Here are a small network's activations along a few directions, averaged over the inputs that share one value of a field.
Values that are neighbours, or in one group, have similar rows; names and order tell nothing.
In the rows, zero is written as 500.
Random noise pushes rows far along 3 fixed directions. That doesn't count. These rows show it; they differ only by the noise:
[479 503 542 498 499 416 483 523 557 431 559 362 611 430 493]
[652 511 540 530 600 469 495 492 521 460 482 415 480 502 278]
[365 548 307 446 339 255 358 551 480 389 671 283 837 405 792]
[536 462 678 528 593 471 545 501 601 435 508 380 488 436 356]
[621 569 504 515 547 565 507 525 524 521 468 485 523 512 254]


Field GELA:
tobek: [428 598 479 481 401 578 488 628 523 480 587 508 605 454 510]
kisen: [664 558 406 540 515 482 477 595 450 518 504 513 420 567 378]
per: [452 799 229 495 258 794 397 702 456 733 534 739 664 619 450]
goza: [348 605 579 435 389 909 582 582 568 740 461 740 483 470 401]
sel: [669 518 510 521 546 580 564 479 481 472 397 530 445 507 242]
tufi: [360 579 462 441 414 713 560 490 537 615 398 642 678 401 512]
dok: [561 465 535 494 634 560 600 405 458 566 399 652 341 623 455]
fefo: [553 621 290 465 395 726 506 466 428 641 387 691 586 563 431]
zopel: [142 504 473 454 346 422 532 489 512 560 576 594 681 438 987]
nufo: [617 310 363 557 637 142 326 369 330 397 478 442 301 615 599]
pefi: [349 363 947 513 588 408 607 495 742 300 568 282 443 345 548]
rufaf: [786 561  19 489 467 293 265 499 271 493 564 479 424 663 494]
pefo: [528 535 343 456 476 590 539 420 385 604 418 667 493 559 563]
taba: [658 542 428 497 486 650 551 438 419 508 369 597 505 563 290]
nomi: [491 319 824 549 667 463 492 464 607 473 495 405 278 440 507]
duraf: [412 444 409 489 449 240 370 570 497 402 658 360 528 524 782]
tob: [624 425 390 560 638 381 480 419 347 541 490 575 279 625 493]
sed: [642 527 581 523 530 672 609 447 479 505 361 515 455 559 232]
The values of GELA form a ring.
Fewest steps between pefi and tob? -> 9
List every value one step from taba, in the order listed. -> tufi, sed
List every value one step from pefo, in the order listed. -> dok, fefo
List every value one step from kisen, in the order listed. -> tobek, per
